A small network was trained on made-up records. Each row is its average activation on records with the value named, seen along a few directions.
Values that are neighbours, or in one group, have similar rows; names and order tell nothing.
(in the rows, 500 means zero)
Random noise pushes rows far along 11 fixed directions. That doesn't count. These rows show it; they differ only by the noise:
[555 484 330 711 323 655 579 404 670 584 550 499 409 738 365 314 743 525
 415 574 319 491 482 517 378]
[552 515 607 440 419 352 532 511 401 473 425 558 452 473 628 481 278 460
 406 534 523 474 524 472 503]
[401 562 467 540 415 419 385 466 410 459 410 415 445 401 426 640 583 501
 446 505 511 589 421 520 455]
[404 552 541 568 483 472 336 328 662 332 375 467 532 429 664 452 579 556
 409 331 520 415 542 464 431]
[410 305 604 488 642 515 434 479 494 597 394 567 594 446 594 507 500 458
 434 421 622 679 673 429 672]
[542 481 739 460 582 743 563 506 578 568 369 549 463 487 641 507 524 597
 479 635 494 465 492 487 472]
[389 619 499 461 436 396 341 573 393 474 541 406 525 386 480 649 492 461
 468 439 561 461 509 421 474]
[451 574 527 423 517 531 526 247 374 350 106 517 354 460 558 618 365 534
 439 549 563 596 381 657 601]
[574 454 683 544 519 674 644 480 591 463 384 540 381 642 669 447 457 598
 463 534 528 374 548 432 530]
[489 478 462 465 496 412 538 496 357 442 420 476 439 533 472 603 332 489
 536 488 581 523 488 507 605]
[479 285 468 486 566 550 575 568 353 701 427 607 502 496 369 507 511 458
 511 632 543 784 547 520 597]
[619 261 442 649 484 436 607 615 615 481 623 427 464 606 459 449 552 600
 609 534 450 443 427 456 366]
[462 612 489 355 658 712 342 445 702 452 522 406 681 360 566 543 561 612
 648 500 458 287 390 548 328]


Field LEZAK:
gop: [569 296 575 502 649 484 489 499 589 684 625 366 626 485 622 524 622 436
 436 480 462 562 506 432 537]
pusuv: [567 562 499 523 378 481 550 460 479 588 509 733 514 523 531 211 494 451
 385 561 339 568 620 515 408]
dud: [465 600 486 423 468 550 540 601 323 554 539 596 455 397 449 484 552 448
 497 584 548 516 534 431 418]
dade: [497 359 334 359 723 713 557 427 586 461 509 407 566 601 493 480 548 434
 545 481 597 409 408 554 652]
vogan: [459 384 498 663 514 400 497 481 509 430 449 509 491 545 402 548 514 560
 575 404 521 632 566 506 587]
gubup: [524 511 497 544 436 316 512 663 472 372 630 282 369 496 517 648 583 500
 411 416 562 338 339 440 434]
kor: [452 703 531 479 430 415 457 634 342 501 549 540 514 399 325 650 378 576
 721 583 429 545 451 568 449]
fab: [511 589 652 549 446 418 489 476 477 523 467 517 423 487 517 504 486 461
 411 541 486 577 493 581 608]
ginog: [377 411 250 504 452 460 482 389 404 507 404 613 491 487 469 314 638 361
 326 458 515 652 568 490 457]
gotap: [545 594 646 347 522 728 525 662 472 684 722 367 509 523 573 653 581 367
 414 610 540 314 503 343 548]
kiko: [381 418 364 388 651 705 586 618 357 492 424 581 419 476 454 504 590 472
 462 433 720 517 563 455 571]
kazu: [400 491 434 651 417 118 407 569 506 346 664 432 541 498 500 571 436 434
 454 125 620 553 686 398 643]
pamis: [563 610 620 549 341 353 530 724 335 478 595 535 395 392 369 563 524 520
 605 655 506 563 411 480 367]
LEZAK is arranged as a line.
- A walk along LEZAK starts at kazu and steps to its neighbour kiko. Put dud, gubup, kor, fab in the order it reaches them. => gubup, fab, dud, kor
- What is the length, in steps, of the shortest route from gop to ginog? => 2
- List every value one step from pamis, in the order listed. => dade, gotap

Field GESO:
kosa: [484 503 472 519 413 298 482 531 243 481 528 278 382 533 411 785 432 404
 436 473 583 566 476 412 685]
koro: [606 521 634 609 529 471 554 429 593 568 484 568 488 536 403 465 438 614
 625 537 375 680 495 699 620]
mep: [623 271 121 594 457  39 461 549 494 621 830 321 613 615 280 517 465 310
 469 368 388 687 433 579 595]
toru: [395 687 545 498 375 574 449 558 380 451 500 515 402 411 521 526 613 477
 434 501 599 401 555 340 415]
lig: [553 594 413 638 297 502 719 704 289 598 686 718 382 771 227 315 368 550
 702 544 435 473 736 355 520]
sobu: [552 666 503 462 229 132 292 433 393 608 525 391 558 387 412 660 310 309
 304 578 355 616 358 647 454]
pileg: [404 788 466 614 315 583 475 605 453 326 472 504 376 514 357 601 550 662
 663 526 494 339 432 495 289]
nodot: [610 531 775 761 381 534 669 534 531 457 409 763 354 538 390 350 545 737
 703 661 393 679 566 536 489]
begiz: [562 548 539 535 372 351 423 493 539 593 597 488 580 486 538 482 439 445
 440 552 311 489 490 518 416]
pez: [458 220 662 581 730 493 579 616 519 255 348 413 392 427 583 634 617 690
 683 433 734 529 384 432 525]
litak: [633 604 377 260 505 647 822 571 335 517 500 669 387 582 444 431 219 497
 569 667 499 385 429 577 472]
kunon: [433 512 907 448 460 313 494 797 222 500 385 621 343 172 665 596 452 522
 376 641 651 626 503 398 432]
dilu: [577 254 433 483 327 119 506 407 396 730 499 580 576 618 624 340 249 142
  90 506 420 756 668 504 676]
GESO is arranged as a line.
- A walk along GESO starts at litak and steps to its neighbour mep. Put koro, toru, nodot, dilu in the order it reaches them. => koro, nodot, toru, dilu
- List every value one step from sobu, in the order listed. => pileg
- List every value one step from lig, in the order listed. => kosa, begiz
